These are the activations of a small neural network, seen along a few directions. Each row is one input.
Each table varies a few parts of the input and shows all the possible inputs, shuffled.
Descriptions start from the smaller parts, as in this example, which fits no table here: ring(8) and (point or line(9) or (values(3) and line(4))).
Shared parts are said once, and a part with two or three values counts as separate values.

Other details of the inputs vary at random and push rows far along two fixed directions, the same in every table; ignore that.

Rows:
row 1: [-70 -13   0 -49 102 -24 -41   8   3  29  19 -50]
row 2: [-54 -16 -34 -25  83 -38 -19  18  -6  51  20 -66]
row 3: [ -4  20   2 -20 -62 -23  46  35   1 -33 -21  -2]
row 4: [-49 -15  -3 -31  82 -54 -21  41  11  43   0 -77]
row 5: [-29  40 -15 -36 -49  12  23  -3  -1 -36  -8  19]
row 6: [ -8  15 -30 -18 -57 -12  44  13 -10 -21  -7   5]
row 7: [-11   9  -8 -21 -52 -21  48  15  -8 -27   3   2]
row 8: [ -7  35 -34  -9 -63  -4  35   6   3  -3  30  26]
row 9: [ -5  38  -1 -46 -47  23  22   8   2 -34  27  28]
row 10: [ 47 -42  -4  77 103  16 -77 -49 -15  61  14   7]
row 11: [-52 -37 -14 -32  96 -51 -20  26  -5  45  20 -65]
row 12: [ 99 -19  33  78   1  52 -19 -53  -8   3   2  52]
row 13: [-36  -7 -15 -39  86 -20 -12  19  21  61  57 -52]
row 14: [-11  24  -6 -39 -59  25  14  14  11 -44  32  19]
row 15: [ 82 -22  20  96   7  42 -23 -69 -14   1 -36  43]
row 16: [-24  19  11 -27 -58   3  12  27  15 -56 -23   5]
row 17: [-77 -27  -5 -41  94 -24 -51  17  12  21  24 -60]
row 18: [ 65 -15  56  65  14  48 -43 -44  -9 -32 -59  49]
row 19: [ -8  13   7 -23 -61 -12  36  30  -5 -17 -20  -5]
row 20: [ 81 -27  54  85  -4  41 -28 -45  -9   1 -51  37]
row 21: [ 84 -30  47  80  -4  35 -29 -41 -15  -2 -53  32]
row 22: [ -5  12   0 -23 -58 -26  43  38   1 -33 -25  -1]
row 23: [-22  46 -26 -31 -53  15  15   0  -1 -26  22  43]
row 24: [-13  19  -3 -21 -55 -14  59   6  13 -23   3   8]
row 25: [-27  26 -17 -21 -65  18  15   0   6 -50  -6  17]
row 26: [-56  -1 -42 -23  83 -29 -21  14  16  71  53 -41]
row 27: [-11  22  11 -24 -62  -6  45  23  15 -10 -19  -1]
row 28: [ -9  27   6 -20 -58 -17  52  28  20 -25 -21  -1]
row 29: [ -5  23 -42 -17 -63  -8  36  16  -9 -12  25  28]
row 30: [ -9  17  -2 -16 -58 -17  51   5   4 -25   2   5]
row 31: [ 78 -21  19  92  12  45 -17 -67  -4   4 -35  45]
row 32: [-33 -23 -22 -42  91 -29 -24  30   0  56  51 -55]
row 33: [ 63 -54  20  63 111  26 -67 -38 -17  51  20  -3]
row 34: [ 59 -31  57  70  -3  61 -57 -42  -5 -31 -53  43]
row 35: [ -5  13  -6 -19 -55 -21  46   7  -3 -25   1   1]
row 36: [  24  -42    3   68  100   42 -102  -49   -4   30   13   20]
row 37: [ -9  26   6 -19 -62 -23  46  29  13 -27 -20  -6]
row 38: [-35 -10 -21 -44  84 -31 -22  25   7  60  56 -61]
row 39: [ -2   8   6 -22 -67 -11  38  30  -6 -23 -25   4]
row 40: [ -6  26 -26 -14 -60 -11  41   1  -4 -17  -5   2]
row 41: [-51  -8 -44 -23  79 -33 -28  21  -5  62  52 -43]
row 42: [ 63 -17  61  60   7  59 -47 -48 -14 -21 -58  49]
Each input here is: line(6) and (values(2) or line(5)).
The inputs of row 13 and row 24 match in every part but the line(6) part. If row 38 is changed in the same way as row 13 into row 24, which row does it become?
Answer: row 35
The inputs of row 18 and row 5 match in every part but the line(6) part. If row 22 is changed in the same way as row 18 into row 5, which row does it become?
Answer: row 6
Which other rows agree with row 26 in the line(6) part? List them by row number.
Answer: row 8, row 10, row 23, row 29, row 36, row 41
Change only the values(2) part in row 9. List by row number the other rows that result.
Answer: row 14
Start at row 31 and move only the line(5) part, one step at a time. The first step leads to row 15. Which rows follow, in order?
Answer: row 40, row 2, row 6

Rows:
row 43: [-15   4 -14 -18  -2 -11   6  14  -1   4  16 -10]
row 44: [-22   6  -5 -18  -3 -14  10  14   4  -1  -2 -14]
row 45: [-21   2  -4 -18   2 -16   8  15   2   1   1 -18]
row 46: [16  1  9  7 -5 13 -1 -8  2 -3  4 13]
row 47: [ 1 -3 -1  0  5  2 -6 -2 -2 -1  6  4]
row 48: [ 11   3  -3  14  -5   8  -3 -10  -2   2  -1  12]
row 49: [-14   6  -4 -20 -16  -4   8  15   0 -10   4  -5]
row 50: [ 2 -2 -6  4  6 -2 -1 -5 -3  4  6 -1]
row 51: [-12  13 -14 -13 -20  -5  15   6   4  -4   8   0]
row 52: [-16   1 -10 -18  -2 -14   9  17   0   6   9 -15]
row 53: [ 11  -2   2  15  -7   5   2 -10  -1   0  -9   8]
row 54: [-13   7  -2 -20   0 -12  14  15   6  11  10 -15]
row 55: [  8   3   2  11  -6  12  -7 -10  -1  -3  -2  15]
row 56: [-12 -35   8  18 103  -9 -55  -7   2  47  -2 -39]
row 57: [-5 -1  2 -1  8  2 -5 -2  0 -2 -5 -2]
row 58: [  9  -2   3  10  -3   8  -4 -10  -3  -6   0  11]
row 59: [ 0 -4  4 -3  6  1 -7  0 -2 -4 -2 -1]
row 60: [13 -4  2  9 -6 10 -6 -5 -4 -7  2 13]
row 61: [  9   3   7  10  -8  12  -6  -8  -1  -7 -11  12]
row 62: [-18   8   2 -27   0  -6   7  15   8   2   9 -14]
row 63: [ 1 -5 -1  4  7 -6  1 -2 -3  5 -2 -5]
row 64: [ -9   7 -12 -16 -12  -8  13   9  -1  -3  12  -2]
row 65: [10  0  2 14 -4  5 -1 -7 -2  3 -9  8]
row 66: [-4  0 -3  1  8  3 -5 -5  0  2  3  2]
row 67: [  9  -1   7  14  -2   5  -5  -5   0  -2 -13   5]
row 68: [15 -6  3 12 -5  2  2 -6 -5 -2 -6  8]
row 69: [  8   1   6   9  -8  11  -3  -9   0 -10 -10  10]
row 70: [ 15  -6   8  11  -6   3   0  -3  -3  -9 -11   7]
row 71: [  9   2   1  11 -10  12  -3 -11   0  -8  -3  15]
row 72: [ 13   0  -3  14  -5   7   2 -12  -3  -2  -1  12]
row 73: [ 2 -7  5  2  4 -3 -5  6 -2 -1 -4 -4]
row 74: [-11   8   4 -20  -8  -9  14  16   8   0   3 -12]
row 75: [-21   5 -11 -16   0 -15  12  12   2   6   3 -14]
row 76: [  9  -3   8   8  -3   8  -4  -9  -3 -10  -8   8]
row 77: [20  1  5 10 -5  9  3 -8  1  2  5 11]
The inputs of row 59 and row 47 match in every part but one. If row 62 is changed in the same way as row 59 into row 47, which row does it become?
Answer: row 46
What do these inputs look like to the network?
Answer: ring(5) and (point or line(6))
Change only the ring(5) part in row 72. List by row number the other rows that result.
Answer: row 44, row 57, row 66, row 75
Change only the line(6) part in row 51. List by row number the other rows that result.
Answer: row 43, row 48, row 50, row 64, row 72

Rows:
row 78: [-44  41  -8 -52 -42   1  35  26  18  21  21  -7]
row 79: [ 30 -29  21  40 -42  11 -10   1  -2 -36 -74  38]
row 80: [  3 -17  10  14 -66  -8  31   2  11 -62 -65  28]
row 81: [-28  36   8 -68 -18   0  19  61  21 -19 -29 -37]
row 82: [ -9 -18 -24 -26  33 -15  -7  23  -8  48  44 -40]
row 83: [ 38 -28   9  63  72  20 -60 -50 -18  -9  -5  33]
row 84: [ 30 -20  33  50  59  35 -27 -56  12  34  -2  13]
row 85: [ 29  16   0  26 -39 -36  71 -19 -27  -5 -64  14]
row 86: [ 45 -31 -12  71  60   5 -40 -35   2  17  17   8]
row 87: [ 21 -58  40  75  41  19 -55  -4  -9   6 -48 -11]
row 88: [ 19  23  -7  51 -36  29  -1 -48  11 -26 -13  47]
row 89: [ -2 -26 -36   5  50  -9 -40   7 -15  43  31 -35]
row 90: [-10 -11  29 -20  90   5 -28  16  25   6 -31 -55]
row 91: [-51  21 -31  -7  36  -7 -36   8  12  37  14 -20]
row 92: [-27   5  -3   7  70   0 -44   2  24  60  13 -16]
row 93: [ 31  19  49  -4 -55  11   2  12  -1 -34 -38   2]
row 94: [-45  24 -39 -60 -38 -11   9  29 -25 -22  20   0]
row 95: [-38  13 -17 -69 -23 -10  41  12 -13 -27  30  -4]
row 96: [ 21 -18  -6  52  44  38 -64 -48 -13  32 -14   8]
row 97: [ 37  13  -1  32 -37  26 -19 -15 -25 -39 -11  64]
row 98: [ 62 -11  -2  27 -58  23  41 -30  -9 -25  16  32]
row 99: [ 41   8  19  26 -26  18  11 -25  -2 -44  -2  66]
row 100: [ 27  10  23 -10 -36  20  36 -14  -8 -39   9  46]
row 101: [-25  37 -22 -33 -34 -61  67  36 -26  24 -43 -24]
row 102: [ -1 -22  27  37 -60   7  26   4   5 -58 -42   4]
row 103: [ 54   4  64  27 -41  19   5 -25   5 -50 -45  15]
row 104: [-10  20 -17 -47 -44 -19  46  49  10  18  45 -13]
row 105: [  4 -18 -12  13  65 -18 -33  24  14  58  37 -21]
row 106: [-43 -14 -30 -33  57 -15 -25  -5 -18   0  24 -26]
row 107: [-25  -2   7 -44  44  -5 -14  27 -11  26  28 -12]
row 108: [-34   8 -56 -39 -29 -28  35  20   0  -7  45 -32]
row 109: [-16  16 -18 -49 -36 -28  65  32  21   3  51 -18]
row 110: [-56   8 -37 -22  31  -6 -12 -17   8  20  17 -36]
row 111: [-27  -9   0 -19  85 -17 -47  24  -2  37  27 -11]
row 112: [ 33   8  11  27 -47  44  22 -56  -1 -19 -11  38]
row 113: [-20 -29  42 -12  38 -27 -41  23   1  25 -17 -49]
row 114: [-25 -36  45  -8  46 -33 -25   7  10  10 -13 -54]
row 115: [-56  45 -20 -40 -25 -18  38  13  40   2  24  -5]
row 116: [-21  22 -30 -33 -27 -35  49  35  31  -1  48 -11]
row 117: [ 50 -26 -11  69  48  13 -55 -18  -9  30  11  13]
row 118: [ 10  21  -1  -2 -58  35  17 -20  -6  -1  -5  26]
row 119: [ 28   8   5 -14 -55  31  16  -7 -31 -32   0  45]
What do these inputs look like to the network?
Answer: values(2) and (point or line(5) or (values(3) and ring(5)))
The inputs of row 102 and row 87 match in every part but the values(2) part. If row 90 is changed in the same way as row 102 into row 87, which row does it become?
Answer: row 81
Change only the values(3) part in row 78. List by row number the other rows that result.
Answer: row 104, row 107
Start at row 104 and move only the ring(5) part, one step at a time. The first step leads to row 105. Which rows follow, in order?
Answer: row 117, row 89, row 82
Change only the ring(5) part in row 118. List by row number the other rows that result.
Answer: row 78, row 91, row 92, row 96
